These are the activations of a small network on made-up records, seen along a few directions, one row for each record.
After each row come some of the record's fields: DEFE, FUT, VAD, KODAV, LOMI, PALU.
A field that a record lacks is written absent.
The largest differences between rows may come from other fields.
In the rows, zero is written as 500.
Random noise pushes rows far along 4 fixed directions. That doesn't count. These rows show it; they differ only by the noise:
[564 384 735 439 749 204 548 597 568 517 213 557 676 380 640 744 454 855
 249 338]
[322 494 460 315 377 191 411 510 402 814 384 565 512 661 282 606 452 744
 563 375]
[527 611 354 699 456 671 499 602 464 491 499 380 424 186 312 500 244 487
 841 831]
[479 713 519 371 520 456 509 546 479 286 414 642 652 484 516 441 740 525
 462 434]
[460 594 349 389 402 334 500 514 405 610 311 563 498 578 299 498 423 699
 545 558]
[355 448 550 454 465 297 409 565 459 770 458 481 514 459 350 668 379 687
 640 433]

[636 429 424 416 610 290 569 475 449 488 251 589 468 610 470 542 372 694
 212 510]  (DEFE kur; FUT pab; VAD kani; KODAV ripo; LOMI absent; PALU duzes)
[432 402 646 690 504 603 401 571 551 643 675 347 473 204 447 665 344 457
 818 553]  (DEFE gona; FUT pab; VAD kod; KODAV ripo; LOMI vibar; PALU duzes)
[383 504 585 517 414 430 526 490 466 633 474 489 510 457 431 545 554 602
 612 399]  (DEFE fazot; FUT pab; VAD kod; KODAV ripo; LOMI absent; PALU duzes)
[370 538 561 535 462 487 466 595 500 613 499 456 469 324 397 614 439 560
 726 452]  (DEFE mig; FUT lumif; VAD kod; KODAV pud; LOMI absent; PALU absent)
[548 359 618 501 610 583 338 496 555 424 800 519 488 523 644 573 507 237
 422 439]  (DEFE gona; FUT lumif; VAD absent; KODAV absent; LOMI vibar; PALU absent)
[263 543 580 337 356 402 321 508 482 662 702 581 537 640 404 571 673 449
 642 271]  (DEFE fazot; FUT lumif; VAD vufa; KODAV ripo; LOMI absent; PALU pasul)
[357 532 614 410 501 371 391 606 496 563 528 569 565 414 409 657 536 576
 576 326]  (DEFE mig; FUT lumif; VAD kod; KODAV ripo; LOMI absent; PALU pasul)
[581 246 666 536 651 283 562 484 559 663 324 449 579 486 605 672 361 786
 275 421]  (DEFE gona; FUT pab; VAD romeg; KODAV ripo; LOMI vibar; PALU pasul)
[504 475 596 432 525 346 603 474 540 556 293 537 575 568 579 551 576 741
 358 368]  (DEFE fazot; FUT pab; VAD vufa; KODAV pud; LOMI absent; PALU absent)
[518 390 589 511 611 463 490 544 550 528 502 478 489 475 612 597 431 504
 400 428]  (DEFE mig; FUT lumif; VAD absent; KODAV absent; LOMI absent; PALU absent)
[639 530 367 353 624 347 380 634 464 435 300 644 473 471 397 648 235 616
 381 610]  (DEFE gona; FUT lumif; VAD kani; KODAV ripo; LOMI nirod; PALU duzes)
[445 234 501 283 543 165 281 496 461 817 571 587 413 795 421 730 289 578
 302 322]  (DEFE kur; FUT lumif; VAD absent; KODAV absent; LOMI absent; PALU absent)
[411 500 519 395 505 393 364 571 475 599 540 552 501 518 451 600 465 492
 568 432]  (DEFE gona; FUT pab; VAD absent; KODAV absent; LOMI nirod; PALU absent)
[400 577 434 327 397 241 564 477 434 630 252 591 578 672 363 499 579 806
 414 371]  (DEFE mig; FUT pab; VAD gemas; KODAV ripo; LOMI absent; PALU pasul)
[431 514 524 392 484 343 474 518 479 583 433 559 569 580 491 549 548 619
 470 404]  (DEFE gona; FUT pab; VAD romeg; KODAV pud; LOMI nirod; PALU absent)
[329 544 559 347 354 385 542 376 463 612 463 550 537 735 460 409 801 565
 469 226]  (DEFE rim; FUT lumif; VAD kod; KODAV pud; LOMI absent; PALU absent)
[517 474 303 435 416 408 547 455 426 632 363 507 384 694 395 444 355 587
 418 561]  (DEFE mig; FUT lumif; VAD absent; KODAV absent; LOMI absent; PALU absent)
[451 728 447 329 451 442 495 549 480 339 399 653 614 547 433 450 695 567
 471 421]  (DEFE mig; FUT lumif; VAD gemas; KODAV ripo; LOMI absent; PALU pasul)
[541 680 407 465 431 633 526 483 485 285 545 590 500 549 508 362 643 366
 505 559]  (DEFE fazot; FUT lumif; VAD romeg; KODAV ripo; LOMI absent; PALU duzes)
[753 572 147 397 461 539 544 405 410 307 360 625 396 756 418 288 384 438
 254 764]  (DEFE gona; FUT pab; VAD absent; KODAV absent; LOMI vibar; PALU absent)
[466 453 506 485 525 486 391 539 479 531 631 508 509 504 516 538 463 394
 518 499]  (DEFE gona; FUT pab; VAD absent; KODAV absent; LOMI nirod; PALU absent)
[659 531 393 455 493 609 558 380 493 294 509 566 476 687 597 315 610 352
 310 568]  (DEFE gona; FUT lumif; VAD absent; KODAV absent; LOMI vibar; PALU absent)
[395 473 491 638 411 651 489 435 458 576 759 376 422 490 492 402 546 278
 690 543]  (DEFE kur; FUT pab; VAD absent; KODAV absent; LOMI absent; PALU absent)
[484 295 697 541 611 340 437 539 547 685 498 449 548 398 529 737 358 667
 477 403]  (DEFE gona; FUT pab; VAD gemas; KODAV ripo; LOMI vibar; PALU pasul)
[463 218 651 646 574 342 585 465 529 833 411 316 462 444 552 664 304 730
 482 439]  (DEFE kur; FUT pab; VAD absent; KODAV absent; LOMI absent; PALU absent)
[691 397 442 505 580 407 640 421 485 484 254 512 472 596 573 472 381 665
 243 579]  (DEFE gona; FUT pab; VAD absent; KODAV absent; LOMI vibar; PALU absent)
[464 602 413 498 497 591 274 665 486 457 669 522 466 296 324 601 331 347
 772 654]  (DEFE gona; FUT lumif; VAD kani; KODAV ripo; LOMI nirod; PALU pasul)
[514 281 698 492 648 411 410 506 566 592 594 479 526 513 652 654 459 477
 371 361]  (DEFE gona; FUT pab; VAD absent; KODAV absent; LOMI vibar; PALU absent)
[411 573 551 688 406 754 555 471 507 472 684 375 455 354 536 383 622 296
 759 549]  (DEFE fazot; FUT pab; VAD absent; KODAV absent; LOMI absent; PALU absent)
[503 603 532 569 564 578 489 620 524 349 504 502 548 252 469 561 477 488
 600 541]  (DEFE mig; FUT lumif; VAD kod; KODAV ripo; LOMI absent; PALU pasul)
[425 364 524 555 466 362 512 480 482 780 468 404 451 510 400 607 341 677
 564 491]  (DEFE kur; FUT pab; VAD vufa; KODAV ripo; LOMI absent; PALU duzes)
[381 445 567 454 449 315 530 454 451 701 433 494 500 577 440 560 537 662
 514 355]  (DEFE kur; FUT pab; VAD kod; KODAV pud; LOMI absent; PALU absent)
[368 476 476 584 367 589 378 524 481 686 738 417 399 448 356 550 386 383
 781 559]  (DEFE fazot; FUT pab; VAD romeg; KODAV ripo; LOMI absent; PALU pasul)
[455 676 390 493 333 700 580 377 473 346 610 503 499 638 478 213 788 306
 553 516]  (DEFE rim; FUT lumif; VAD romeg; KODAV ripo; LOMI absent; PALU duzes)
[406 333 606 642 520 449 536 538 529 779 471 328 437 364 495 641 312 630
 623 465]  (DEFE mig; FUT pab; VAD absent; KODAV absent; LOMI absent; PALU absent)
[430 390 585 597 475 569 490 450 540 610 658 385 484 485 513 501 517 439
 564 453]  (DEFE rim; FUT lumif; VAD romeg; KODAV ripo; LOMI absent; PALU pasul)
[433 572 389 306 405 321 398 519 440 598 438 620 531 667 341 533 491 617
 501 467]  (DEFE gona; FUT pab; VAD vufa; KODAV ripo; LOMI nirod; PALU pasul)
[463 544 397 425 385 464 457 483 463 575 507 550 462 622 390 484 475 525
 534 521]  (DEFE fazot; FUT lumif; VAD romeg; KODAV ripo; LOMI absent; PALU pasul)
[508 272 706 629 639 580 467 489 590 530 707 387 484 423 681 586 479 350
 421 394]  (DEFE rim; FUT lumif; VAD absent; KODAV absent; LOMI absent; PALU absent)
[485 572 432 545 418 672 419 480 483 420 733 489 477 492 452 409 545 278
 651 607]  (DEFE gona; FUT pab; VAD romeg; KODAV ripo; LOMI vibar; PALU pasul)
[352 470 321 600 220 639 507 366 420 791 650 328 287 629 277 346 420 383
 792 598]  (DEFE rim; FUT lumif; VAD absent; KODAV absent; LOMI absent; PALU absent)
[573 390 538 492 614 433 542 495 521 466 450 513 526 556 626 525 472 531
 266 446]  (DEFE mig; FUT pab; VAD absent; KODAV absent; LOMI absent; PALU absent)
[600 525 341 652 495 625 583 492 467 447 482 421 392 401 413 418 324 467
 567 758]  (DEFE kur; FUT pab; VAD romeg; KODAV ripo; LOMI absent; PALU duzes)
[237 429 576 374 327 410 354 419 472 767 763 498 490 744 406 507 675 410
 592 239]  (DEFE rim; FUT lumif; VAD romeg; KODAV ripo; LOMI absent; PALU pasul)
[398 637 608 383 503 529 379 549 519 339 699 615 635 513 583 490 781 326
 545 350]  (DEFE gona; FUT pab; VAD romeg; KODAV ripo; LOMI nirod; PALU duzes)

Which values does each new row have?
[245 462 728 502 494 428 319 632 546 704 704 451 567 319 434 737 517 517
 759 293]  (DEFE mig; FUT lumif; VAD gemas; KODAV ripo; LOMI absent; PALU pasul)
[603 399 455 848 599 834 453 616 556 449 744 278 345 119 509 562 129 245
 744 828]  (DEFE mig; FUT lumif; VAD absent; KODAV absent; LOMI absent; PALU absent)
[488 506 504 440 463 445 437 493 471 526 517 557 504 531 438 539 500 515
 529 473]  (DEFE gona; FUT pab; VAD kod; KODAV ripo; LOMI vibar; PALU duzes)
[383 689 530 306 451 430 423 531 468 366 553 664 667 598 508 437 813 446
 484 343]  (DEFE gona; FUT pab; VAD romeg; KODAV ripo; LOMI nirod; PALU pasul)
[521 474 696 609 604 655 502 509 584 365 639 445 560 340 698 503 635 336
 539 452]  (DEFE gona; FUT pab; VAD absent; KODAV absent; LOMI vibar; PALU absent)
[502 443 480 446 536 407 441 538 479 583 466 517 481 535 491 561 397 526
 465 504]  (DEFE gona; FUT pab; VAD absent; KODAV absent; LOMI nirod; PALU absent)
[437 534 471 354 472 374 445 508 447 539 470 590 540 638 496 488 578 509
 446 412]  (DEFE gona; FUT pab; VAD absent; KODAV absent; LOMI nirod; PALU absent)
[489 660 697 422 639 589 533 557 588 147 545 613 671 434 768 445 888 348
 368 286]  (DEFE mig; FUT lumif; VAD absent; KODAV absent; LOMI absent; PALU absent)
[583 287 526 509 563 339 580 444 536 668 334 450 481 597 518 589 329 742
 278 469]  (DEFE rim; FUT lumif; VAD romeg; KODAV ripo; LOMI absent; PALU pasul)
[507 205 712 684 666 411 495 539 568 718 564 341 474 327 591 744 253 612
 486 471]  (DEFE kur; FUT pab; VAD romeg; KODAV ripo; LOMI absent; PALU duzes)
[470 755 225 314 319 503 430 489 385 387 513 660 502 701 309 325 602 415
 554 604]  (DEFE gona; FUT pab; VAD romeg; KODAV ripo; LOMI nirod; PALU pasul)
[657 692 293 338 509 468 562 491 436 240 287 684 523 649 506 357 562 521
 302 605]  (DEFE gona; FUT pab; VAD absent; KODAV absent; LOMI nirod; PALU absent)
[452 496 537 370 453 405 541 398 492 534 435 550 585 723 578 395 733 541
 351 343]  (DEFE gona; FUT pab; VAD absent; KODAV absent; LOMI vibar; PALU absent)
[463 240 708 641 600 509 405 554 580 713 677 369 420 356 595 729 297 450
 576 431]  (DEFE fazot; FUT lumif; VAD absent; KODAV absent; LOMI absent; PALU absent)
[440 506 853 406 721 479 353 631 616 304 675 609 685 357 783 674 763 348
 434 207]  (DEFE gona; FUT lumif; VAD absent; KODAV absent; LOMI nirod; PALU absent)
[624 607 266 491 392 541 629 420 459 438 293 512 475 605 401 321 462 605
 460 708]  (DEFE gona; FUT pab; VAD romeg; KODAV ripo; LOMI vibar; PALU duzes)
[225 602 560 369 335 449 463 454 446 615 626 534 538 674 473 410 821 412
 612 235]  (DEFE mig; FUT pab; VAD absent; KODAV absent; LOMI absent; PALU absent)
[380 580 360 408 352 477 395 522 442 608 594 537 445 609 319 485 467 462
 633 514]  (DEFE mig; FUT lumif; VAD romeg; KODAV ripo; LOMI absent; PALU pasul)
[425 377 551 557 455 525 448 440 491 683 639 403 418 531 470 509 462 416
 604 472]  (DEFE gona; FUT pab; VAD absent; KODAV absent; LOMI vibar; PALU absent)
[559 673 176 559 353 612 488 542 411 475 436 483 366 398 175 426 251 512
 748 847]  (DEFE kur; FUT lumif; VAD kod; KODAV ripo; LOMI absent; PALU pasul)
[516 689 357 396 445 532 507 492 427 338 453 607 508 585 455 345 626 411
 494 560]  (DEFE gona; FUT pab; VAD absent; KODAV absent; LOMI nirod; PALU absent)
[828 493 623 689 816 594 699 569 630 120 235 474 657 152 740 542 433 657
 264 674]  (DEFE gona; FUT pab; VAD gemas; KODAV ripo; LOMI vibar; PALU pasul)
